Here are a small network's activations along a few directions, averaged over the inputs that share one value of a field.
Related values have similar rows: they may be neighbours, one step apart, or belong to one group.

Other fields vary at random and push rows far along two fixed directions, the same in every table; ignore that.
These rows show it; all are for the same value of a field, averaged over different records:
[  8  -1   3   1   8  -9   3  16  -5 -10   2  -1   4  11   1  -2]
[ 10  -6   2   4   7 -16   4  24  -8 -11   5  -1   7  12  -1  -5]
[  3  15   5 -10   6   1   2 -15   1  -4 -16   0  -4  10   9   6]
[ 10  -6  -3  20  15 -10   8  33 -14  -7  27 -11  19   3 -12   7]
[  6   6   9  -9   4  -7   2   0  -1 -10 -17   5  -5  16  10  -7]
[  3  16   4 -12   5   2   5 -19   3  -3 -20  -1  -7   9  10   6]
[ -6  33  -9  19  26  23  11 -28  -4  15  20 -31  18 -16 -11  53]
[ 10  -4   6  -3   5 -14   4  18  -7 -11  -5   4   2  15   4 -10]

Values of L:
l1: [  8   7  -8 -16   1  -2   0 -10  -2   6 -16   7 -20  16  10  -4]
l10: [ -5  -4  -2 -19 -13   4  -6 -32  14  10 -25  16 -33  14  21 -13]
l14: [ -3 -24  14 -18 -17 -21  -9  32  -3 -19 -25  23   5   7  15 -42]
l13: [  3   7   2   2  -2  15   0   0  -1  -7  21  -3  18 -11 -14  -3]
l17: [  3 -19  11 -11 -11 -22 -11   5   0 -20 -10   7 -11  15  19 -11]
l15: [  7 -13   3  -4  -5   2   1  15  -3  -2   7  11  -8   5 -15 -32]
l9: [  1  19   0   7  15   7   7  -9  -2   3   5 -14   8  -3  -3  23]
l4: [  2  -6  -6  -2   3   2   0   8  -4   7   2  10 -15  14  -4 -18]
l11: [  6 -33  -7  21   3 -17   3  33 -16   2  35  -1   1   2  -5   8]
l7: [ -9  11  -6  20  13   5  -6  -6  -3  14   4 -14  16 -21 -10  42]
l12: [  3 -19  -6  24  -9   9   0  13   5   5  32  -4   4 -10  -9  -8]
l16: [ -8 -18  -8  13  -5  -6  -1  25   0  11  20   7   8 -17 -21 -21]
l18: [ -9   8   9  -7 -19  18  -5 -32  14  -2 -11   5  -9 -15  13  -6]
l2: [-15   5   1  -1 -14  12   1 -13   6  11  -4  -8  13 -24 -10  -1]
l3: [ -6  11  -8 -21   4   2  -9 -32  10  15 -31   3 -18  -9  10  16]
l5: [-10 -12 -26  16   3  -1   0  10  -3  13  12   0   3 -14 -19   3]
l6: [-11  11  12 -11 -19  14  -4 -26  19  -6 -16  -4  -7  -7  16  12]
l8: [-2 18  7 -3 -3 10  1 -9  2 -1  2 -2 11 -1 -1  8]
A value of L combines one of 3 hidden first parts with one of 6 second parts; all combinations occur once.
Q: l2 and l16 share the first part; l2 and l13 share the second. Which value has the first part of l13 and the second part of l16?
A: l15
Q: l5 and l3 share the first part; l5 and l4 share the second. Which value has the first part of l4 and the second part of l3?
A: l1
Q: l17 and l6 share the first part; l17 and l9 share the second. Which value has the first part of l9 and the second part of l6?
A: l8

Values of S:
s14: [  0  17  -7   8  14   7   9  -7  -3   8   7 -12  13  -9 -14  17]
s10: [-13  12  -3  14   3  19   0 -24   6  16  11 -15   6 -29  -4  31]
s1: [  4  -7  -3   1  -3  -1  -2  16  -3   3  15   7   3   0 -12 -17]
s12: [ -5   0 -12   0   3   1  -1  -1  -4   8   0   2  -2  -7  -9   5]
s2: [  8  -4   4  -9   3 -14  -4   1  -3  -6 -13   4 -12  15  13  -6]
s13: [  1  14   1 -12  -2  14   1 -17   5   2 -17   7  -6   4   5 -12]
s18: [ -6  34  -1   1  14  20   5 -38   4   8  -4 -12  -1  -2   4  37]
s5: [ -6  -6 -11  15   5   3   1   4   0  11  13  -5   4  -7 -14  -2]
s6: [ -2  12   8  -2  -5  10  -2 -12   7  -4  -4  -5   6  -7  -2   7]
s15: [ -2   4   2   3  -3  11   5 -14  -1   5  11  -6  -7   0   1   6]
s4: [ -6   2  13 -21 -19   3  -6 -25  14  -9 -31  16 -13   6  19 -21]
s3: [  5 -15   7   1  -1 -20   1  41 -10 -19  10   2  16   7   1 -18]
s11: [  4 -14  -6  10  -5  -9   1  16  -1  -1  16   2  -6   4   1  -4]
s7: [ -3  -2  -7  29  12  -3   3  27 -10   5  32 -23  27 -20 -17  30]
s9: [  9 -20  -1   0   4 -24   0  38  -9  -7  -2  14   4  14  -5 -23]
s8: [  7 -13  -5   1   5  -9  -2   9   0  -1   4   1  -6   4   3   6]
s17: [ -9   4  10 -30 -18   1 -11 -35  12   0 -49  13 -20   6  26  -7]
s16: [ 13 -17  12  -8  -6 -11   1  23  -3 -19   2  11  -7  21   6 -27]
A value of S combines one of 3 hidden first parts with one of 6 second parts; all combinations occur once.
Q: s5 and s1 share the first part; s5 and s10 share the second. Which value has the first part of s10 and the second part of s1?
A: s4
Q: s17 and s7 share the first part; s17 and s8 share the second. Which value has the first part of s8 and the second part of s7?
A: s2
Q: s6 and s3 share the first part; s6 and s13 share the second. Which value has the first part of s13 and the second part of s3?
A: s14
